Each row has a name. Each piece below is followed by the name of the row it came from, unless a question asks for something else. Each question is about the rows just above it. Places in a row count from 1.

Natu: [ -3  28 -13   2  17]
siso: [-40  21  27 -20  -1]
rimas: [ -3  57 -18   2  40]
gelet: [ 13 -22 -13   2 -10]
dinat: [-3 -7 -4  2 -5]
giri: [-3  7 14  0 -1]
tags:
[-9] -> K311
[-5] -> K155
[-10] -> K364
[-22] -> K188
[-13] -> K550
[17] -> K780
Join gelet by its entry at place 5: : K364
q: [ -3  57 -18   2  40] : rimas
The row with [ -3  28 -13   2  17] is : Natu
q: [ 13 -22 -13   2 -10] : gelet
q: [-40  21  27 -20  -1] : siso
q: [-3  7 14  0 -1] : giri

det: [ 29 -54 -19 -14 -40   9]
tofer: [-31  55  20  16  44  -5]
Gez: [-32  54  20  17  44  -4]
furen: [ 28 -53 -18 -14 -39   8]
q: [ 29 -54 -19 -14 -40   9] : det
q: [-32  54  20  17  44  -4] : Gez
q: [ 28 -53 -18 -14 -39   8] : furen
Table of tags by key:
[28] -> K451
[-3] -> K542
[30] -> K346
[29] -> K674
[-32] -> K951
[27] -> K265
[-4] -> K765
[-31] -> K212
Join Gez by its entry at place 1: : K951

biviv: [ 28  17  -1  17  17 -13 -16  17]
vetop: [ 31   8  -6  -6  57  -8 -24 -13]
dur: [ 13  19   3  13  48  -6 -12  13]
tif: [ 24   3  -7  -6  -6 -18  -6  -7]
Which value appears more than once in biviv? : [17]
The value that vetop holds more than once: : [-6]
The value that dur holds more than once: : [13]
[31  8] with +1 step of 1 on every entry: : [32  9]
tags:
[-6] -> K112
[-7] -> K222
[2] -> K622
[-1] -> K825
[0] -> K954
[3] -> K899
Look up the entry of dur at place 3 in the table: : K899
q: [ 24   3  -7  -6  -6 -18  -6  -7] : tif

Sog: [-60 -51  56 -29  26]
patar: [-9 -7 17 -1 -9]
mezov: [-41 -40  32 -19  61]
Tura: [-44 -18  52 -32 -12]
kom: [-60 -60 -13 -21  58]
vusu: [-5 -9 -2  4 52]
zar: [-55 -56  -7  -9  59]
Togu: [-16 -10  52 -18  27]
sogi: [-34 -56 -29  -2   7]
ris: [ -2 -16 -30   7   2]
[-16] with +1 step of 1 on every entry: : [-15]
Move every entry of [-13 -21] by +1 step of 1. : [-12 -20]
Shift each entry of [-21] by -1 times 1: : [-22]
Move every entry of [-5 -9 -2  4] by -1 step of 1. : [ -6 -10  -3   3]
Shift each entry of [-34] by -1 times 1: : [-35]

kog: [-14 -25   6   3]
vav: [-12   5   5   5]
Nir: [-29  57  18  13]
Pok: [-14  26   6   3]
Pobis: [-29  57  18   2]
loru: [  8 -13  -4  -3]
Shift each entry of [-4] by +1 times 1: : [-3]
Which value appears more than once in vav? : [5]

peta: [-13 -13 -13  -7 -13]
Nokeg: [ -5  -4  -9  -9 -11]
Velo: [ -3  15  -1 -11 -26]
gon: [ 10 -18   8 -15   1]
Nesu: [-13   9 -10   4   4]
dobuz: [-11 -11 -11 -54  15]
seva: [-3 15 -1 12 -2]
Doke: [-6 -3  8 22 30]
Fik: [-10 -15  -9  15 -13]
rem: [ 16  -2 -11   0  23]
The row with [-13   9 -10   4   4] is : Nesu
Which value appears more than once in peta? : [-13]
Table of tags by key:
[-4] -> K368
[14] -> K575
[10] -> K118
[-2] -> K900
[-26] -> K289
[15] -> K68
[-25] -> K831
[9] -> K401
[-5] -> K181
Look up the entry of Velo at place 2 in the table: : K68
q: [-3 15 -1 12 -2] : seva
Which value appears more than once in dobuz? : [-11]

